Each row below holds a small network's activations on one input, seen along a few directions.
In each table, some parts of the input vary, and every possible input appears once, in random order.
Descriptions start from the smaller parts, as in this example, which fits no table here: ring(5) and (point or (values(2) and line(4)) or ring(9)).
Shared parts are said once, and a part with two or three values counts as separate values.
(in the rows, 128 means zero)

Other details of the inputs shift rows strongly along three fixed directions, in all tables alike. That doesn't count.

Rows:
R1: [196  50 130 108  87 125  98 116 146 150 107 136 148 120]
R2: [168 204 135  90 111 175 119 112 159 117 128 109 128  69]
R3: [154 133 125  98 134 140 105  98 144 140 110 129 110  77]
R4: [200  56 135 124  90 122  96 112 160 127 109 118 148 126]
R5: [137  50 123 165 119 110 158 166 118 149 117 130 153 174]
R6: [162 207 136  77 127 175 110 111 161 144 128 129 137  75]
R7: [ 78  83 108 170 141 100  98 134  62 130 127 133  99 133]
R8: [133  50 113 169 113 120 156 154 116 143 118 137 156 181]
R9: [129  94 141 119 144 114  34  56 127 114 126 121 101 109]
R10: [144  88 130 124 118 102  37  91 106 115 117 114  90  78]
R11: [130  90 145 103 160 111  41  65 122 142 117 127  97  98]
R12: [ 69  89 135 152 181  84 107 123  93 139 129 134 100 144]
R13: [118 123 127 156 131 119 161 154 131 119 129 117 129 136]
R14: [194  58 116 116  89 112 103 104 166 123 106 129 143 131]
R15: [ 71  90 118 174 168 103  96 119  88 137 128 131 104 148]
R16: [152 104 122 160  72 140 191 187 137 121 139 132 185 182]
R17: [ 69  88 126 142 168  88 120 109  84 130 126 135  83 156]
R18: [136 168 120 123 101 145 199 193 128 141 135 143 163 132]
R19: [213 106 127 112  66 163 138 125 179 123 119 128 179 136]
R20: [129  63 120 168 122  93 154 150 151 127 128 131 153 191]
R21: [ 99 200 144 107 144 150 189 154 118 132 142 137 128 132]
R22: [ 62 165 100 145 168 118 141 134  88 129 129 126  87 112]
R23: [100 205 144 127 125 163 174 143 117 106 154 123 134 147]
R24: [ 54 171 119 130 179 111 128 128  93 132 141 136 100 131]
R25: [139  90 111 116 117  91  45  83 113 110 114 125  85  83]
R26: [198  56 131 121  93 113 103 113 165 126 106 126 145 121]
R27: [ 65 166  98 139 147 107 129 150  70 127 134 136  92 106]
R28: [ 78  87 117 186 152 104 104 119  87 110 128 110  95 140]
R29: [150 110 140 161 106 133 191 183 165 133 139 123 186 190]
R30: [160 209 153  75 121 167 106 105 164 119 141 119 140  88]
R31: [ 68 174 128 160 169 105 121 146 102 113 143 118  99 114]
R32: [153 206 138  67 125 184 108  91 155 137 134 139 143  92]
R33: [147 105 155 138 104 128 212 170 157 123 138 132 171 196]
R34: [118 135 128 145 138 127 180 171 142 148 132 140 156 157]
R35: [ 97 208 111 122 145 146 175 159 133 138 140 139 138 130]
R36: [100 207 144 124 143 139 170 161 135 116 153 126 143 132]
R37: [160 202 153  58 122 179 124  97 147 135 130 130 125  87]
R38: [ 73  92 132 153 158  82 115 110  92 107 133 122  84 159]
R39: [ 66 167  97 143 160 112 132 144  77 128 129 131  91 110]
R40: [118 168 140  84 147 154  73  62 108 125 126 131  86  84]
R41: [131  56 114 169 116 100 168 149 143 123 121 123 143 181]
R42: [ 99 133 115 150 144 115 154 163  99 137 125 133 121 127]
R43: [124 175 128 115 142 143  54  78 129 110 132 118  99  76]
R44: [104 199 123 131 140 163 182 166 117 138 136 120 133 116]
R45: [197  55 132 117  80 108 100 120 158 125 111 131 145 118]
R46: [190  57 162 106 101 125 105  90 165 125 118 122 140 149]
R47: [181 180 138  69 101 160 137 108 192 122 135 134 162 118]
R48: [128 169 117 136 114 176 202 165 137 139 134 132 164 149]
Each input here is: values(2) and line(4) and line(6).
Q: The inputs of R22 and R39 match in every part but the line(6) part. If R3 is changed in the same way as R22 into R39, which row does it become?
A: R42
Q: The inputs of R31 and R36 match in every part but the line(6) part. If R43 is changed in the same way as R31 into R36, which row does it become?
A: R9
Q: Change only the values(2) part in R2. List by row number the other rows that result.
A: R44
Q: Start at R40 and move only the line(6) part, one step at a time. The first step leads to R32. Which rows follow, in order?
A: R15, R48, R8, R7
